A small network was shown many inputs. Here are its activations along a few directions, one row for each input.
Each table varies a few parts of the input and shows all the possible inputs, shuffled.
A made-up example of a description, with smaller parts first: values(2) and (point or ring(9) or (line(6) and ring(8))).
Shared parts are said once, and a part with two or three values counts as separate values.

Other details of the inputs shift rows strongly along two fixed directions, in all tables alike. That doesn't count.

A family of inputs:
row 1: [-29  16   0 -13 -24  24  12 -39   5   4 -14 -35  18 -12 -19 -18  -2]
row 2: [ -2  57  -1 -24 -26  33 -23  29  -9  -6  40 -37  33   8 -15  -9   9]
row 3: [  5  38 -38  -3 -14  24 -24  40  11  10  33 -23  12  22 -14 -15  24]
row 4: [ 13 -37  25  -7  11 -24  23 -22 -10  -7 -24  25 -19 -14  13  16  -7]
row 5: [-13   2 -29  18  -3  -2  13 -16  12  27 -30 -22  13  -3 -17 -29   0]
row 6: [  5  35   1   1  -9  58 -37  50  -5   6  30 -34  10  11 -18   1  18]
row 7: [  4   5 -15  -1   0 -15 -30  24   7 -19  36  34 -16  18  29  19  -6]
row 8: [-38  16 -11  -5 -20  13   7 -32   2   5 -23 -32  23 -13 -12 -21 -17]
row 9: [-24 -36  27  18  16   1  -2 -36   7  -8 -16  27 -23 -17  19  17 -20]
row 10: [  2 -34  17   5   8 -27  19 -45  17  -2  -5  27 -19  -8  11   4   1]
row 11: [ 15 -40  28  -6   4 -16  19 -36  -1  -6 -13  20 -23 -11  12  18   5]
row 12: [ -7 -36   4  10  11 -32  11 -38  11  -4 -18  32 -17  -7  19   5 -12]
row 13: [  5   8  -9   6   9 -28 -26  22  13 -11  43  36  -2  17  23   5  -5]
row 14: [ 12   8  -1   4  17 -31 -16  35  -2 -17  36  34   6  17  18   8  -9]
row 15: [ 16 -41  26  -7  -1 -12  17 -36  -3  -8 -15  19 -29 -10  13  24   3]
row 16: [ -4   7  20  10  21   5 -32  37  -8 -24  36  27  -8   8  19  23 -18]
row 17: [ -7  -5 -24   2 -14  21  12 -21   9  17 -28 -28  -4  -2 -19 -14  16]
row 18: [ -8   3 -20  17   5  -5  23  -3  -3  22 -37 -24  20  -3 -22 -26  -3]
row 19: [ 12   3  -4  -9  -6  -5 -25  18  11 -20  46  30 -22  18  21  22   8]
row 20: [-15  -3 -35  10 -10  11   7 -14   6  18 -38 -23   2  -2 -12 -17   2]
row 21: [  0 -36   9   5  11 -25  18 -25  -7 -15 -29  28 -21  -6  17  18 -18]
row 22: [ -5  61  -3 -25 -19  24 -19  43 -17  -7  29 -33  35   3 -15 -11  -3]
row 23: [ 28   6  16  -7   7 -17 -15  24   3 -10  50  25  -3  12  16  14  12]
row 24: [  3 -31  20   8  10 -31  22 -45  19   1  -2  27 -16  -8   9   1  -1]
row 25: [ 28   9  18  -4   8 -21 -11  23   5  -7  52  25   0  12  15  11  11]
row 26: [ 25  12  16  -5  15 -30  -8  37  -4  -8  41  30   4   9  15   9   0]
row 27: [  7  -5  -8  -1 -10  18  18 -13  -3  22 -28 -34   5  -6 -22 -13  20]
row 28: [-10  -3  15   6   3  41   7   3 -14  15 -39 -35   0 -18 -23  -6  -1]
row 29: [ -8  -2 -25  10   2   5  18  -2  -7  15 -42 -25  13  -2 -19 -19  -1]
row 30: [ -9  -3 -27   8  -2   9  16  -2  -9  12 -44 -26   8  -2 -17 -14  -2]
row 31: [  5  -2 -10  -3  -2  10  22   1 -12  21 -40 -29   9  -9 -21 -15   8]
row 32: [ 17  42 -24  -7  -3  14 -14  61 -10  14  21 -24  24  15 -16 -15  16]
row 33: [ 13 -37  24  -9   7 -19  22 -22 -12  -9 -27  24 -25 -13  14  21  -9]
row 34: [-31  18  -3  -6 -11  10  16 -20 -12  -1 -29 -35  28 -14 -19 -17 -21]
row 35: [ -3   4  23   4   7  19 -37  19  11 -20  51  28 -16   9  16  23   1]
Description of these inputs: ring(5) and (values(2) or line(5)).
Question: The inputs of row 15 and row 21 match in every part but the ring(5) part. If row 6 is changed in the same way as row 15 into row 21, which row does it become?
Answer: row 16
Question: List by row number the other rows that have the ring(5) part in common with row 12.
Answer: row 5, row 7, row 8, row 9, row 13, row 20
Question: List by row number the other rows that have the ring(5) part in common with row 33.
Answer: row 4, row 22, row 26, row 28, row 31, row 32

A family of inputs:
row 36: [ -8  24 -21   1  -3  -2  -3  18  -4   3  -1 -14  21   5  -7 -15  -7]
row 37: [ -6  20  -5  -1  -1  17  -7  24 -12   0  -3 -18  14   1  -9  -5  -6]
row 38: [ -9  18 -26   9   0  10 -15  27  -1   3   2 -10   9  10  -4  -8  -4]
row 39: [  2  -3   5   0   4 -11 -19   7   9 -19  33  33 -16  10  22  18  -4]
row 40: [  9  16 -23   4   3   1  -4  36  -8   8  -1 -10  10  10  -7  -8   4]
row 41: [ 21 -11   9  -2  10 -21  -5  11   1 -12  25  29 -11  10  16  16   5]
row 42: [ -1  22  -3  -9 -10  25 -12  20  -6  -2  11 -19   7   3  -9   0   5]
row 43: [ -6  14 -18   5  -4  19 -12  15   6   8   4 -13   4   6  -9  -9   8]
row 44: [-15 -16   1   2  -4  -2  32 -45   3  16 -45 -19   6 -19 -16 -18  -3]
row 45: [-12 -18  17   0  -2  17  25 -35  -6  12 -43 -23  -1 -22 -16  -7  -1]
row 46: [  3  -9  28  -9   3  -5  -7  -5  -4 -14  15  20  -9  -6  16  18  -7]
row 47: [ 17 -16  13  -1  12 -20   2   4   2  -4  11  27 -13   2  13  11   4]
row 48: [ 19  -9   8  -5   7 -20  -5  12   1 -12  23  30 -15   8  17  16   3]
row 49: [ -9   8 -20   5  -9  19  -8   2   5  12  -9 -18   2   1  -8  -9   6]
row 50: [  9   1  30  -6   7  -7 -15  12  -3 -20  35  25  -7   2  17  20  -6]
row 51: [-13 -14  -3   2  -6  -2  28 -42   1  10 -37 -19   7 -12 -14 -14  -2]
row 52: [-12 -12   1   4  -4  -3  28 -40   3  15 -38 -19   7 -15 -14 -16  -4]
row 53: [  4   5  10 -10   1 -24 -11   4   5 -21  37  31  -3   8  20  12  -7]
row 54: [ -6 -42  25  11  12 -20  16 -47   9  -5 -19  28 -23 -13  15  12 -11]
row 55: [ -4  16 -22   5  -6  18 -16  17   5   2  11 -13   5  12  -7  -5   8]
row 56: [ -5 -33  26  -3   5 -32  21 -50   5  -7 -16  27 -12 -17  17   8 -14]
row 57: [ -1  17  -1  -5  -8  24  -8  14  -7  -1   6 -22  10   3 -12  -2   6]
row 58: [ 10   7 -18  -1  -6  10   1  14  -2  16 -10 -18   4   3 -11  -9  14]
row 59: [ 15  15 -15   3  -2   8  -5  28  -1  12   8 -14   6  10 -10  -7  14]
Question: What do these inputs look like to the network?
Answer: values(4) and (point or ring(5))
Question: The inputs of row 37 and row 38 match in every part but the values(4) part. If row 45 is changed in the same way as row 37 into row 38, which row does it become?
Answer: row 43
Question: Change only the values(4) part in row 56. List by row number the other rows that result.
Answer: row 46, row 49, row 58
Question: List by row number the other rows that have the values(4) part in common with row 41.
Answer: row 40, row 47, row 48, row 58, row 59
Question: Change only the ring(5) part in row 56. List by row number the other rows that result.
Answer: row 44, row 51, row 52, row 53
